A small network was trained on invented records. Each row is its activation on one of them, seen along a few directions.
Each row is followed by the record's values for the fields Suli, Zopo, Dafib, Gekeg, Gogip, Gogep, Faz, Nuvu.
Not every record has every field; a missing one is written absent.
The largest differences between rows may come from other fields.
In the rows, 500 means zero.
Strong random noise was added to every row along 16 fixed directions; ignore it. To show where, here is one row again and again, with new noise each time:
[470, 466, 387, 571, 501, 321, 435, 440, 435, 450, 556, 736, 684, 322, 461, 562, 496, 587, 590, 444, 454, 561, 664, 466, 319, 703, 581, 528, 258, 569, 373, 412, 681, 678, 326, 531, 634]
[823, 608, 318, 606, 795, 478, 282, 661, 506, 456, 444, 506, 552, 440, 402, 519, 445, 661, 521, 335, 668, 405, 404, 580, 361, 632, 396, 500, 506, 586, 601, 477, 476, 512, 511, 615, 381]
[549, 460, 293, 523, 567, 602, 683, 338, 409, 570, 522, 413, 677, 369, 670, 285, 607, 415, 578, 577, 294, 560, 400, 714, 582, 651, 527, 469, 492, 633, 564, 466, 634, 561, 379, 576, 291]
[612, 447, 498, 563, 637, 427, 364, 291, 418, 530, 479, 544, 469, 609, 473, 444, 329, 218, 415, 632, 344, 307, 381, 463, 586, 647, 517, 324, 460, 653, 259, 193, 440, 547, 672, 669, 409]
[677, 557, 549, 435, 622, 544, 206, 803, 642, 474, 488, 465, 233, 537, 602, 541, 475, 633, 465, 429, 628, 474, 521, 443, 564, 253, 480, 654, 611, 444, 722, 691, 529, 319, 575, 310, 403]
[510, 396, 495, 502, 407, 582, 710, 319, 458, 596, 623, 310, 469, 623, 677, 325, 595, 230, 334, 621, 267, 469, 269, 668, 653, 483, 429, 393, 525, 610, 529, 345, 456, 459, 560, 510, 328]
[441, 369, 497, 648, 625, 559, 504, 440, 305, 717, 647, 457, 619, 474, 532, 461, 501, 210, 848, 663, 479, 416, 697, 632, 408, 480, 481, 657, 560, 292, 694, 489, 646, 372, 586, 761, 471]
[319, 359, 525, 584, 478, 362, 306, 466, 633, 404, 615, 319, 530, 620, 475, 455, 444, 391, 244, 509, 462, 359, 389, 306, 346, 558, 372, 316, 587, 579, 345, 308, 416, 634, 397, 511, 378]
[408, 467, 523, 391, 448, 456, 405, 429, 443, 479, 605, 588, 441, 569, 770, 511, 492, 434, 567, 486, 253, 527, 556, 296, 653, 461, 467, 428, 579, 406, 518, 291, 546, 511, 536, 353, 540]
[536, 499, 485, 531, 495, 324, 714, 366, 507, 459, 495, 570, 649, 405, 511, 477, 540, 572, 617, 541, 500, 585, 601, 383, 294, 619, 358, 383, 503, 330, 606, 477, 702, 323, 534, 497, 597]
[647, 547, 487, 394, 297, 360, 302, 477, 571, 566, 422, 254, 507, 440, 426, 433, 568, 524, 199, 678, 526, 574, 259, 590, 566, 483, 661, 400, 488, 429, 708, 778, 427, 468, 491, 305, 372]
[394, 408, 313, 604, 600, 613, 272, 682, 530, 445, 625, 485, 519, 432, 609, 453, 533, 534, 472, 282, 420, 430, 458, 637, 488, 552, 552, 663, 426, 814, 366, 422, 484, 859, 179, 530, 302]
[519, 471, 478, 498, 370, 170, 404, 565, 543, 461, 478, 681, 335, 333, 613, 544, 603, 495, 548, 451, 445, 386, 686, 453, 380, 611, 582, 495, 425, 455, 409, 439, 664, 454, 584, 420, 698]
[281, 620, 553, 394, 330, 405, 531, 584, 485, 576, 472, 575, 543, 441, 476, 582, 649, 746, 464, 418, 702, 545, 636, 257, 461, 517, 704, 492, 709, 331, 439, 608, 438, 503, 555, 452, 907]
[830, 359, 878, 383, 493, 562, 379, 517, 754, 328, 849, 208, 307, 843, 481, 491, 590, 644, 283, 501, 662, 648, 402, 481, 642, 346, 550, 339, 355, 536, 725, 408, 560, 508, 584, 373, 355]
[666, 574, 280, 493, 180, 204, 344, 655, 410, 431, 388, 695, 390, 156, 492, 615, 749, 633, 869, 110, 427, 321, 600, 723, 335, 711, 515, 652, 330, 307, 563, 481, 578, 648, 567, 477, 769]
[554, 452, 524, 576, 293, 407, 539, 457, 652, 420, 373, 409, 604, 331, 172, 455, 527, 633, 411, 492, 625, 581, 366, 685, 320, 589, 634, 560, 247, 566, 470, 817, 530, 644, 315, 481, 398]
[451, 490, 450, 580, 744, 641, 425, 674, 456, 677, 719, 430, 466, 568, 541, 438, 637, 516, 413, 332, 675, 249, 533, 458, 449, 579, 592, 626, 831, 755, 299, 222, 414, 526, 663, 841, 659]

[736, 504, 552, 603, 821, 580, 574, 528, 387, 543, 556, 594, 459, 696, 583, 575, 302, 347, 470, 667, 462, 621, 440, 722, 703, 423, 508, 389, 316, 567, 701, 481, 399, 441, 500, 516, 228] => Suli=absent, Zopo=absent, Dafib=f1, Gekeg=s1, Gogip=u1, Gogep=absent, Faz=t2, Nuvu=absent
[419, 502, 376, 470, 264, 488, 471, 427, 496, 471, 418, 351, 678, 352, 246, 510, 527, 517, 687, 450, 397, 367, 468, 411, 226, 511, 210, 629, 610, 226, 585, 542, 525, 483, 509, 571, 594] => Suli=absent, Zopo=absent, Dafib=absent, Gekeg=absent, Gogip=absent, Gogep=absent, Faz=t1, Nuvu=absent
[676, 555, 308, 530, 774, 412, 118, 632, 488, 546, 457, 592, 584, 305, 489, 500, 410, 604, 395, 606, 585, 576, 552, 541, 452, 545, 674, 614, 344, 668, 567, 706, 658, 514, 332, 416, 354] => Suli=d3, Zopo=c2, Dafib=f2, Gekeg=s1, Gogip=u2, Gogep=b4, Faz=t2, Nuvu=j2
[860, 431, 634, 412, 491, 487, 322, 353, 601, 412, 556, 449, 453, 462, 192, 458, 528, 573, 577, 547, 584, 418, 567, 510, 477, 605, 669, 550, 272, 597, 373, 402, 744, 545, 692, 677, 584] => Suli=absent, Zopo=absent, Dafib=absent, Gekeg=absent, Gogip=absent, Gogep=absent, Faz=t2, Nuvu=absent
[424, 483, 484, 606, 406, 420, 433, 515, 369, 563, 616, 605, 551, 525, 455, 614, 524, 403, 550, 347, 493, 410, 511, 596, 407, 607, 489, 553, 387, 493, 400, 331, 362, 679, 505, 613, 662] => Suli=absent, Zopo=absent, Dafib=absent, Gekeg=absent, Gogip=absent, Gogep=b2, Faz=t2, Nuvu=absent
[690, 690, 445, 427, 523, 445, 231, 342, 295, 642, 439, 567, 792, 510, 338, 621, 306, 515, 416, 689, 539, 701, 373, 428, 553, 532, 540, 450, 377, 317, 699, 616, 399, 476, 524, 416, 553] => Suli=absent, Zopo=absent, Dafib=absent, Gekeg=absent, Gogip=absent, Gogep=b3, Faz=t2, Nuvu=absent
[302, 407, 526, 418, 394, 852, 537, 381, 542, 530, 569, 314, 562, 543, 295, 366, 537, 454, 434, 549, 436, 385, 421, 426, 560, 389, 575, 727, 538, 729, 187, 464, 519, 709, 460, 662, 543] => Suli=d2, Zopo=c2, Dafib=f2, Gekeg=s2, Gogip=u1, Gogep=b1, Faz=t2, Nuvu=j1
[534, 572, 472, 436, 622, 574, 512, 552, 624, 313, 393, 364, 465, 574, 670, 421, 543, 638, 616, 451, 619, 491, 529, 401, 569, 559, 402, 240, 633, 390, 552, 507, 545, 547, 443, 442, 423] => Suli=absent, Zopo=absent, Dafib=f1, Gekeg=s2, Gogip=u2, Gogep=absent, Faz=t2, Nuvu=absent
[571, 455, 719, 597, 601, 324, 377, 681, 656, 446, 728, 455, 433, 652, 631, 595, 463, 613, 477, 281, 604, 577, 450, 369, 333, 523, 331, 448, 683, 390, 732, 373, 374, 384, 571, 407, 411] => Suli=absent, Zopo=absent, Dafib=f1, Gekeg=s2, Gogip=u1, Gogep=b2, Faz=t2, Nuvu=absent
[379, 533, 371, 430, 325, 654, 544, 531, 422, 498, 403, 463, 409, 450, 470, 476, 592, 464, 604, 342, 423, 356, 469, 584, 584, 418, 420, 627, 578, 471, 422, 497, 438, 547, 534, 550, 585] => Suli=d3, Zopo=c2, Dafib=f2, Gekeg=s1, Gogip=u1, Gogep=absent, Faz=t1, Nuvu=j2
[471, 558, 434, 553, 493, 416, 629, 711, 467, 452, 553, 604, 314, 585, 570, 641, 692, 503, 362, 470, 806, 336, 807, 655, 417, 504, 516, 340, 314, 532, 369, 431, 537, 502, 507, 576, 867] => Suli=absent, Zopo=absent, Dafib=f2, Gekeg=s2, Gogip=u1, Gogep=absent, Faz=t1, Nuvu=absent
[695, 410, 661, 427, 363, 522, 260, 365, 546, 337, 466, 339, 336, 644, 215, 516, 394, 369, 634, 443, 393, 309, 340, 462, 595, 428, 377, 450, 429, 358, 495, 342, 425, 573, 736, 584, 384] => Suli=d3, Zopo=c2, Dafib=f2, Gekeg=s1, Gogip=u1, Gogep=absent, Faz=t2, Nuvu=j2
[763, 558, 380, 602, 670, 350, 634, 652, 541, 612, 498, 495, 476, 371, 569, 448, 632, 613, 370, 446, 598, 491, 399, 625, 299, 545, 386, 550, 617, 578, 729, 576, 547, 174, 626, 490, 438] => Suli=d3, Zopo=c1, Dafib=f1, Gekeg=s1, Gogip=u1, Gogep=absent, Faz=t1, Nuvu=j2
[639, 548, 480, 486, 587, 650, 509, 489, 511, 483, 502, 341, 486, 577, 442, 408, 627, 535, 579, 424, 683, 360, 471, 567, 540, 576, 486, 432, 549, 532, 436, 421, 510, 566, 621, 690, 557] => Suli=absent, Zopo=absent, Dafib=absent, Gekeg=absent, Gogip=absent, Gogep=b4, Faz=t2, Nuvu=absent
[461, 585, 508, 500, 360, 460, 568, 554, 379, 702, 403, 542, 560, 345, 302, 548, 590, 605, 587, 431, 596, 532, 436, 557, 465, 443, 656, 701, 633, 320, 655, 765, 371, 387, 637, 526, 646] => Suli=d3, Zopo=c2, Dafib=f2, Gekeg=s1, Gogip=u1, Gogep=b3, Faz=t2, Nuvu=j2
[437, 459, 378, 514, 455, 498, 655, 428, 592, 443, 476, 309, 633, 377, 353, 375, 592, 536, 492, 475, 472, 392, 467, 440, 269, 559, 267, 495, 685, 481, 499, 474, 604, 386, 496, 637, 470] => Suli=absent, Zopo=absent, Dafib=absent, Gekeg=absent, Gogip=absent, Gogep=absent, Faz=t1, Nuvu=absent
[473, 559, 264, 621, 434, 466, 596, 630, 497, 585, 344, 360, 480, 353, 523, 409, 593, 405, 379, 413, 520, 345, 302, 783, 375, 601, 393, 537, 643, 598, 500, 594, 333, 461, 459, 573, 382] => Suli=d2, Zopo=c1, Dafib=f2, Gekeg=s2, Gogip=u2, Gogep=absent, Faz=t2, Nuvu=j2
[379, 604, 364, 433, 739, 883, 451, 643, 494, 406, 413, 454, 513, 596, 600, 457, 543, 630, 678, 471, 704, 414, 669, 408, 661, 377, 497, 494, 545, 519, 384, 585, 571, 734, 336, 562, 560] => Suli=absent, Zopo=absent, Dafib=absent, Gekeg=absent, Gogip=absent, Gogep=b1, Faz=t2, Nuvu=absent
[471, 422, 482, 605, 723, 635, 506, 542, 457, 633, 667, 366, 514, 522, 598, 381, 586, 360, 646, 500, 587, 365, 615, 564, 437, 495, 443, 612, 718, 544, 547, 391, 598, 376, 600, 752, 441] => Suli=d2, Zopo=c1, Dafib=f2, Gekeg=s2, Gogip=u1, Gogep=b2, Faz=t2, Nuvu=j2
[510, 595, 530, 563, 789, 455, 386, 607, 469, 477, 279, 717, 479, 441, 453, 570, 366, 621, 687, 545, 788, 541, 730, 452, 575, 571, 792, 427, 471, 460, 420, 701, 533, 545, 479, 580, 529] => Suli=d3, Zopo=c1, Dafib=f2, Gekeg=s1, Gogip=u1, Gogep=absent, Faz=t2, Nuvu=j2
[674, 411, 459, 525, 445, 414, 368, 550, 697, 447, 543, 250, 452, 454, 321, 401, 609, 509, 216, 529, 562, 343, 332, 608, 337, 546, 484, 499, 414, 707, 439, 520, 534, 562, 486, 543, 384] => Suli=absent, Zopo=absent, Dafib=absent, Gekeg=absent, Gogip=absent, Gogep=absent, Faz=t1, Nuvu=absent
[287, 295, 514, 517, 413, 332, 404, 472, 602, 501, 653, 661, 488, 260, 759, 419, 473, 420, 596, 471, 95, 591, 623, 394, 404, 569, 560, 774, 502, 649, 390, 417, 747, 515, 330, 331, 376] => Suli=absent, Zopo=absent, Dafib=f1, Gekeg=s2, Gogip=u2, Gogep=b4, Faz=t2, Nuvu=absent
[476, 458, 246, 551, 248, 348, 576, 514, 523, 424, 458, 326, 442, 367, 582, 396, 757, 357, 526, 381, 373, 213, 408, 664, 272, 634, 208, 434, 477, 462, 452, 370, 555, 569, 490, 518, 547] => Suli=d4, Zopo=c2, Dafib=f2, Gekeg=s2, Gogip=u1, Gogep=b1, Faz=t2, Nuvu=j2
[386, 439, 383, 425, 674, 538, 391, 553, 585, 483, 720, 575, 400, 592, 958, 407, 453, 412, 56, 653, 259, 598, 520, 280, 606, 305, 371, 513, 464, 865, 390, 347, 704, 403, 294, 169, 368] => Suli=d3, Zopo=c1, Dafib=f2, Gekeg=s2, Gogip=u1, Gogep=b3, Faz=t2, Nuvu=j2
[451, 457, 405, 397, 546, 646, 400, 404, 450, 428, 574, 500, 525, 563, 535, 442, 535, 447, 524, 592, 465, 433, 634, 307, 560, 328, 390, 499, 374, 512, 405, 408, 763, 552, 459, 487, 596] => Suli=d2, Zopo=c1, Dafib=f1, Gekeg=s1, Gogip=u1, Gogep=absent, Faz=t2, Nuvu=j2
[587, 430, 474, 542, 551, 286, 666, 443, 616, 552, 762, 392, 620, 433, 559, 360, 748, 614, 68, 571, 588, 578, 455, 521, 318, 750, 630, 343, 476, 857, 390, 332, 647, 465, 457, 540, 562] => Suli=d3, Zopo=c1, Dafib=f2, Gekeg=s2, Gogip=u1, Gogep=b4, Faz=t2, Nuvu=j2
[378, 555, 421, 506, 379, 325, 219, 730, 452, 678, 484, 573, 538, 237, 354, 599, 627, 651, 587, 368, 665, 391, 647, 427, 281, 528, 702, 800, 650, 363, 505, 686, 490, 510, 550, 561, 809] => Suli=absent, Zopo=absent, Dafib=absent, Gekeg=absent, Gogip=absent, Gogep=absent, Faz=t2, Nuvu=absent
[497, 589, 419, 539, 567, 292, 488, 693, 541, 503, 341, 546, 340, 470, 790, 515, 536, 449, 388, 615, 612, 493, 574, 581, 530, 521, 553, 296, 506, 413, 597, 691, 484, 397, 452, 312, 476] => Suli=absent, Zopo=absent, Dafib=f1, Gekeg=s1, Gogip=u2, Gogep=absent, Faz=t2, Nuvu=absent
[495, 427, 501, 617, 331, 556, 578, 408, 417, 616, 482, 560, 559, 362, 188, 486, 509, 368, 726, 376, 483, 366, 465, 613, 265, 423, 352, 896, 390, 458, 437, 562, 576, 411, 643, 692, 603] => Suli=d2, Zopo=c1, Dafib=f1, Gekeg=s1, Gogip=u1, Gogep=b4, Faz=t2, Nuvu=j2
[651, 408, 641, 562, 553, 506, 437, 506, 478, 472, 550, 374, 389, 634, 476, 525, 487, 337, 896, 456, 514, 293, 553, 549, 460, 515, 346, 458, 599, 208, 671, 340, 481, 459, 758, 707, 461] => Suli=absent, Zopo=absent, Dafib=f1, Gekeg=s1, Gogip=u1, Gogep=absent, Faz=t1, Nuvu=absent
[521, 527, 609, 348, 546, 665, 412, 638, 556, 317, 483, 420, 369, 555, 577, 537, 610, 692, 739, 507, 688, 604, 771, 617, 821, 501, 872, 366, 392, 424, 547, 643, 575, 786, 351, 487, 498] => Suli=d3, Zopo=c2, Dafib=f2, Gekeg=s2, Gogip=u2, Gogep=absent, Faz=t2, Nuvu=j2
[442, 599, 428, 437, 446, 556, 381, 643, 412, 539, 373, 384, 505, 496, 477, 544, 562, 599, 700, 352, 516, 409, 381, 441, 578, 408, 458, 499, 801, 194, 738, 617, 262, 562, 571, 473, 489] => Suli=d3, Zopo=c2, Dafib=f1, Gekeg=s1, Gogip=u1, Gogep=absent, Faz=t1, Nuvu=j2
[774, 472, 525, 661, 564, 310, 600, 504, 433, 605, 528, 629, 446, 368, 639, 485, 502, 457, 661, 296, 347, 583, 331, 848, 507, 793, 606, 554, 516, 607, 649, 360, 385, 422, 629, 584, 280] => Suli=d3, Zopo=c1, Dafib=f2, Gekeg=s2, Gogip=u2, Gogep=absent, Faz=t2, Nuvu=j2
[429, 503, 591, 596, 430, 485, 435, 738, 607, 637, 369, 430, 192, 526, 447, 488, 522, 336, 283, 509, 673, 251, 409, 689, 527, 392, 674, 644, 592, 634, 322, 709, 263, 459, 631, 545, 497] => Suli=absent, Zopo=absent, Dafib=absent, Gekeg=absent, Gogip=absent, Gogep=b3, Faz=t2, Nuvu=absent

Which values does each new row have?
[516, 391, 746, 631, 486, 407, 140, 631, 836, 384, 279, 268, 262, 545, 177, 491, 265, 412, 380, 567, 724, 254, 392, 524, 356, 536, 633, 528, 549, 570, 281, 720, 318, 580, 529, 597, 244] => Suli=absent, Zopo=absent, Dafib=f2, Gekeg=s2, Gogip=u2, Gogep=absent, Faz=t1, Nuvu=absent
[470, 630, 469, 502, 405, 722, 479, 611, 309, 670, 554, 442, 604, 513, 525, 570, 571, 590, 795, 171, 541, 557, 366, 670, 572, 499, 458, 733, 731, 288, 758, 540, 213, 573, 555, 579, 554] => Suli=absent, Zopo=absent, Dafib=f2, Gekeg=s2, Gogip=u1, Gogep=b2, Faz=t2, Nuvu=absent
[336, 614, 456, 618, 551, 422, 745, 477, 273, 703, 459, 891, 588, 548, 478, 670, 402, 401, 290, 593, 554, 523, 561, 473, 468, 501, 571, 494, 356, 620, 241, 442, 331, 468, 528, 553, 839] => Suli=absent, Zopo=absent, Dafib=absent, Gekeg=absent, Gogip=absent, Gogep=absent, Faz=t2, Nuvu=absent
[441, 445, 640, 623, 662, 446, 338, 560, 405, 518, 659, 642, 585, 673, 476, 720, 295, 436, 665, 498, 514, 524, 630, 351, 403, 442, 392, 509, 477, 309, 618, 357, 387, 547, 496, 560, 529] => Suli=absent, Zopo=absent, Dafib=absent, Gekeg=absent, Gogip=absent, Gogep=absent, Faz=t1, Nuvu=absent
[434, 543, 480, 444, 458, 721, 574, 635, 567, 344, 365, 405, 380, 597, 601, 484, 543, 623, 683, 266, 463, 456, 368, 513, 673, 356, 365, 465, 630, 394, 590, 578, 331, 667, 421, 397, 356] => Suli=absent, Zopo=absent, Dafib=f1, Gekeg=s1, Gogip=u1, Gogep=absent, Faz=t1, Nuvu=absent
[364, 489, 504, 510, 404, 661, 477, 476, 505, 377, 363, 322, 535, 530, 426, 454, 491, 541, 771, 274, 432, 437, 331, 609, 663, 628, 575, 396, 657, 412, 470, 484, 225, 868, 385, 620, 287] => Suli=absent, Zopo=absent, Dafib=f2, Gekeg=s2, Gogip=u1, Gogep=absent, Faz=t2, Nuvu=absent
[245, 395, 663, 698, 501, 397, 676, 668, 577, 546, 636, 500, 537, 566, 768, 578, 415, 474, 579, 370, 383, 671, 429, 531, 369, 523, 370, 534, 744, 380, 736, 507, 243, 472, 335, 385, 274] => Suli=absent, Zopo=absent, Dafib=f1, Gekeg=s2, Gogip=u1, Gogep=absent, Faz=t1, Nuvu=absent
[665, 477, 495, 465, 503, 423, 277, 521, 484, 523, 596, 447, 440, 548, 530, 545, 475, 398, 395, 637, 455, 500, 508, 562, 538, 440, 496, 471, 371, 451, 655, 484, 548, 449, 525, 426, 447] => Suli=absent, Zopo=absent, Dafib=absent, Gekeg=absent, Gogip=absent, Gogep=absent, Faz=t2, Nuvu=absent
[497, 543, 306, 495, 624, 548, 141, 541, 422, 510, 535, 451, 576, 571, 499, 548, 389, 439, 300, 559, 471, 411, 445, 411, 494, 431, 366, 473, 478, 583, 490, 413, 438, 588, 376, 459, 422] => Suli=d3, Zopo=c1, Dafib=f2, Gekeg=s2, Gogip=u1, Gogep=absent, Faz=t1, Nuvu=j2
[494, 425, 563, 472, 331, 485, 679, 426, 466, 520, 611, 436, 509, 467, 560, 458, 638, 530, 658, 340, 307, 570, 386, 582, 546, 551, 494, 520, 619, 418, 656, 382, 438, 507, 565, 494, 443] => Suli=d3, Zopo=c2, Dafib=f2, Gekeg=s2, Gogip=u1, Gogep=absent, Faz=t2, Nuvu=j2
[436, 413, 879, 507, 485, 400, 551, 520, 487, 524, 823, 606, 465, 814, 647, 681, 493, 540, 364, 502, 570, 768, 529, 447, 689, 490, 770, 300, 361, 490, 546, 338, 293, 679, 477, 388, 596] => Suli=absent, Zopo=absent, Dafib=absent, Gekeg=absent, Gogip=absent, Gogep=absent, Faz=t2, Nuvu=absent
[283, 406, 624, 488, 169, 386, 781, 426, 524, 596, 604, 264, 340, 663, 653, 428, 745, 226, 246, 685, 512, 375, 483, 613, 532, 498, 530, 255, 560, 426, 414, 417, 400, 441, 610, 492, 681] => Suli=absent, Zopo=absent, Dafib=f2, Gekeg=s2, Gogip=u1, Gogep=absent, Faz=t2, Nuvu=absent
[521, 412, 587, 441, 398, 456, 627, 471, 691, 258, 539, 362, 480, 549, 592, 493, 519, 549, 528, 633, 490, 695, 636, 509, 451, 365, 289, 330, 324, 285, 792, 670, 742, 382, 300, 253, 333] => Suli=absent, Zopo=absent, Dafib=absent, Gekeg=absent, Gogip=absent, Gogep=absent, Faz=t1, Nuvu=absent
[490, 520, 595, 388, 273, 605, 534, 470, 447, 479, 664, 610, 552, 552, 301, 663, 587, 703, 512, 368, 590, 618, 626, 400, 433, 335, 461, 702, 293, 432, 505, 481, 584, 527, 503, 444, 847] => Suli=d3, Zopo=c1, Dafib=f2, Gekeg=s2, Gogip=u1, Gogep=absent, Faz=t1, Nuvu=j2
[406, 430, 463, 644, 941, 679, 419, 510, 502, 474, 605, 601, 680, 548, 509, 477, 237, 478, 569, 551, 493, 527, 616, 347, 416, 519, 421, 589, 541, 714, 369, 377, 592, 565, 319, 663, 306] => Suli=absent, Zopo=absent, Dafib=f2, Gekeg=s2, Gogip=u1, Gogep=b3, Faz=t2, Nuvu=absent
[409, 471, 408, 656, 534, 480, 518, 631, 437, 563, 621, 604, 575, 459, 598, 561, 503, 477, 467, 401, 547, 565, 532, 624, 327, 502, 417, 656, 380, 581, 533, 517, 506, 533, 316, 483, 510] => Suli=d3, Zopo=c1, Dafib=f2, Gekeg=s2, Gogip=u2, Gogep=absent, Faz=t2, Nuvu=j2
[776, 523, 511, 419, 327, 526, 694, 526, 514, 397, 388, 360, 235, 558, 486, 485, 707, 398, 606, 597, 624, 371, 569, 843, 614, 404, 445, 353, 234, 297, 670, 642, 630, 393, 670, 488, 581] => Suli=absent, Zopo=absent, Dafib=f1, Gekeg=s1, Gogip=u2, Gogep=absent, Faz=t1, Nuvu=absent
